Each row below holds a small network's activations on one input, seen along a few directions.
In each table, some parts of the input vary, and every possible input appears once, in random order.
A made-up example of a description, with smaller parts first: line(4) and (point or ring(11) or (values(3) and ring(5))).
Shared parts are said once, and a part with two or three values counts as separate values.

Other details of the inputs vary at random and push rows far along two fixed directions, the same in every table; ignore that.

A family of inputs:
x1: [-13   5   0   1  45 -12  -5 -12   0  21 -22   0  -6  14]
x2: [ -1  -9   1  -7 -24   9   8   8   1 -14  18   4   2 -10]
x3: [-21 -12 -12  19  27 -28  -6 -26 -14 -30 -36  -6  12   0]
x4: [ -7  22  -2  -2  56 -17 -10 -25   3  15 -41  -5  -1  37]
x5: [ -2  18   7 -21  28  -7 -10 -14   8  25 -10   5 -10  28]
x6: [-12 -23  -1  -5 -13 -11  -3 -10 -14 -18   2   2  -2 -25]
x7: [ -5  -9  -6   0 -16   6  10   1  -8 -21   0   0   3  -9]
x8: [  0  21  -2  12  35  -6  -3   4  11  28 -17  -7  -1  27]
x9: [16  6  5 -6  7  7 -7 20  6 37 12  6 -5  8]
x10: [ -1 -10  -6   5 -12   6  10   0  -6 -22  -4  -2   4 -13]
x11: [  5 -13   0   6 -22  11   5   0  -3 -22   6  -4   1 -22]
x12: [ 15  -8  10  -4 -16  17   3  11   4  -3  21  -1  -2 -11]
x13: [  3  -8  -3   2 -30  -1  -3   7   0  -6  17   1   1 -14]
x14: [  5 -11  -8  12 -21   0  -2   3  -6 -15   0  -6   3 -20]
x15: [-5 19  6  1 23  5  8 -1 12 26 -9  0 -9 22]
x16: [ 23   0  17 -38  -9  14 -15   6   5  18  32  10 -11  -3]
x17: [ -1   1  -9  15  -6 -11  -4   2   0 -12  -6  -4   8  -1]
x18: [  5   4   4 -10   7  18   6  12   3  15   9   2  -7   7]
x19: [ -7   8 -14  19  19 -22  -3  -6  -3   0 -26   1  10  20]
x20: [  8  -9   1  -3 -12  12   7   9   1 -14  12  -1   5 -10]
x21: [ 19   5  17 -11  -9  22   0  18  11  34  28  -2 -12  -8]
x22: [ -7 -15  -4  11 -34  -1   7  -6  -7 -43   3  -2   8 -21]
x23: [  3 -12  -1   7 -24   3   5  -1  -4 -34  10  -2   8 -16]
x24: [-18   2 -17  20  13 -12   7 -14 -10 -37 -26  -4  17  11]
x25: [ 3 12  6 -7 12 12  5 12 12 16 12  6 -1 14]
x26: [ 15  -2   7 -16 -22  11  -3  24   3  35  27  10 -14  -8]
x27: [  0 -17  -4 -12 -27  -8  -6 -21 -18 -34  -6   0  -2 -24]
x28: [  1  11   9 -17   6  19   4  17  11  25  20   8  -6  16]
x29: [  8   6   5  -6 -10   8  -2  15   8  29  16   1 -11  -2]
x30: [  6  -8   1  12 -16   1   1  -2  -4 -18   4  -9   9 -15]
x31: [ 0 14  8  1  6  4  3  1  9 26  2 -5 -7  8]
x32: [-4 20  8  3 13  0  1  2 14 27  0 -2 -3 18]
x33: [  0 -11  -3  -3 -24   9  10   2  -5 -18  10   1   2 -17]
x34: [ 24  -1  15 -35  -4  17 -11   5   2  27  23   6 -18  -6]
x35: [-16  -1 -13  34  -3 -23   3 -19  -8 -45 -30 -12  20  -5]
x36: [  0 -15 -15  17 -20 -10  -1  -2 -15 -24 -15  -2   7 -20]
x37: [-14  25  -5  10  52  -3   7  -5   6  14 -32  -4   4  41]
x38: [-26   5  -3   3  39 -24  -5 -19   1   7 -24   2   0  21]
x39: [ 14   0   7 -16 -22  10  -7  25   6  32  31  12  -9  -3]
x40: [-16 -13  -7   7  11 -22  -8 -18 -10 -27 -13   1  10  -7]
Description of these inputs: ring(5) and (values(2) or line(6)).
Q: Which other rows does x28 become when the line(6) part takes its other values? List them by row number.
A: x2, x13, x22, x32, x39
Q: A walk changes only the line(6) part. It starts at x24 and steps to x25. List the rest of the walk in order.
A: x23, x35, x17, x19
Q: List by row number the other rows that have the ring(5) part in common with x1.
A: x10, x11, x14, x18, x21, x34, x36

A family of inputs:
x41: [ 3  6  0 -1  9 -8 -5 -4 -1  8 -8 -2  2  6]
x42: [  1  -7   2 -10  -2   5  -1  -9  -5  -8   1  -1  -5  -9]
x43: [ 12   4  17 -25  -1  17  -6  17  12  49  35   7 -21   4]
x44: [  5  -8   3  -4  -3  -1  -9  -1  -1   0   5   0  -2 -11]
x45: [  3  -2  -4   2 -13  -2  -1   2  -3  -3  -1   3  -1  -2]
x46: [-4 -5 -6  6 -5  2  4  5 -1 -4  4 -3  4 -7]
x47: [  1  -9  -1  -6  -4   4   4  -3  -6 -11  -2   2   1  -4]
x48: [  7  -1  -4   5 -10   1   1   4  -3  -8   0  -6   1  -4]
x49: [-3 11 -5  6  3  0  2  1  3  6 -9 -4 -1 10]
x50: [ -2 -12   1  -2  -3  -4  -6   0  -2   0   6  -1  -4  -8]
x51: [-2  5  4  1 12  7  9 -3  4  0 -9 -1 -1  9]
x52: [  1  -3  -1  -3  -4  11   7   1  -3 -11   1  -2   0  -5]
x53: [-5  0 -5  6 -9  2  4  4 -1 -5  2 -2  1 -5]
x54: [-8  0 -1  2 12 -8  0  0 -2  8 -3  1  2  5]
x55: [ 4 -7  4 -3 -4 -2 -6  4 -5 -1  6  2  3 -8]
x56: [  3  -3   1  -5 -12  -3  -5  -6  -1   3   3   0  -3  -7]
x57: [-4 -3  1 -3 -8 -4  0  2 -4  0  4  4 -1 -7]
x58: [ 10   1   3   6 -10   2   2   2   1  -4   5  -3   1  -3]
x59: [ 4 -7 -3  3 -3 -1 -4  3 -3 -5  1  3  3 -7]
x60: [  0  -2   1  -3 -13  -4  -4  -2  -5   0   0   1   1  -4]
x61: [-7  6 -5  4  7 -5  3  1  2  7 -6  5 -1  7]
x62: [-5  5  0 10 11 -1  6  1  6  6 -4 -1  3  5]
x63: [ -5   5   1  -7  15  -5  -3 -11   4  -5  -6   1  -2   7]
x64: [-7  9  1  9  6 -1  7  0  6  6 -6  0  0  7]
x65: [-4  5  3 -5 15  1  2 -7 -6  1 -8  2 -2  6]
x66: [ 9 -5 -3  0 -9 -3 -3  3 -2 -4 -1  0  1 -4]
x67: [-5 -1 -3  5 12 -5  1  3  2  8 -5  3  0  7]
x68: [ 1  6 -3  8 12  2 -1  4  1  6 -3 -4  3  6]
x69: [-6  6  1 -6 12 -4 -2 -7  0 -2 -3  2  4 11]
x70: [  3   2   1   7 -14   2   4   1   1  -4   1  -1   1  -2]
x71: [  9  -3  -1  -4  -8  -4  -8  -5  -1  -1   2  -3  -2 -10]
x72: [-5  4 -3 -2 12 -3  1 -5  3 -5 -5  4  2 13]
x73: [ 4 -4  2  9 -5  4  1  3  1 -6  2 -1  5 -7]
x74: [ -3  -2  -3  -1  -6   6   2   1   1 -16   3  -3   4  -1]
x75: [-3  8  3  2 11  3  5 -4  7 -4 -2 -1  3 13]
Q: What do these inputs look like to the network?
A: line(5) and (values(2) or ring(5))
Q: The inputs of x64 and x43 match in every part but the line(5) part. If x58 is changed in the same way as x64 into x43, which row does it become?
A: x71
Q: Which other rows does x63 become when the values(2) part takes its other values? List them by row number.
A: x42
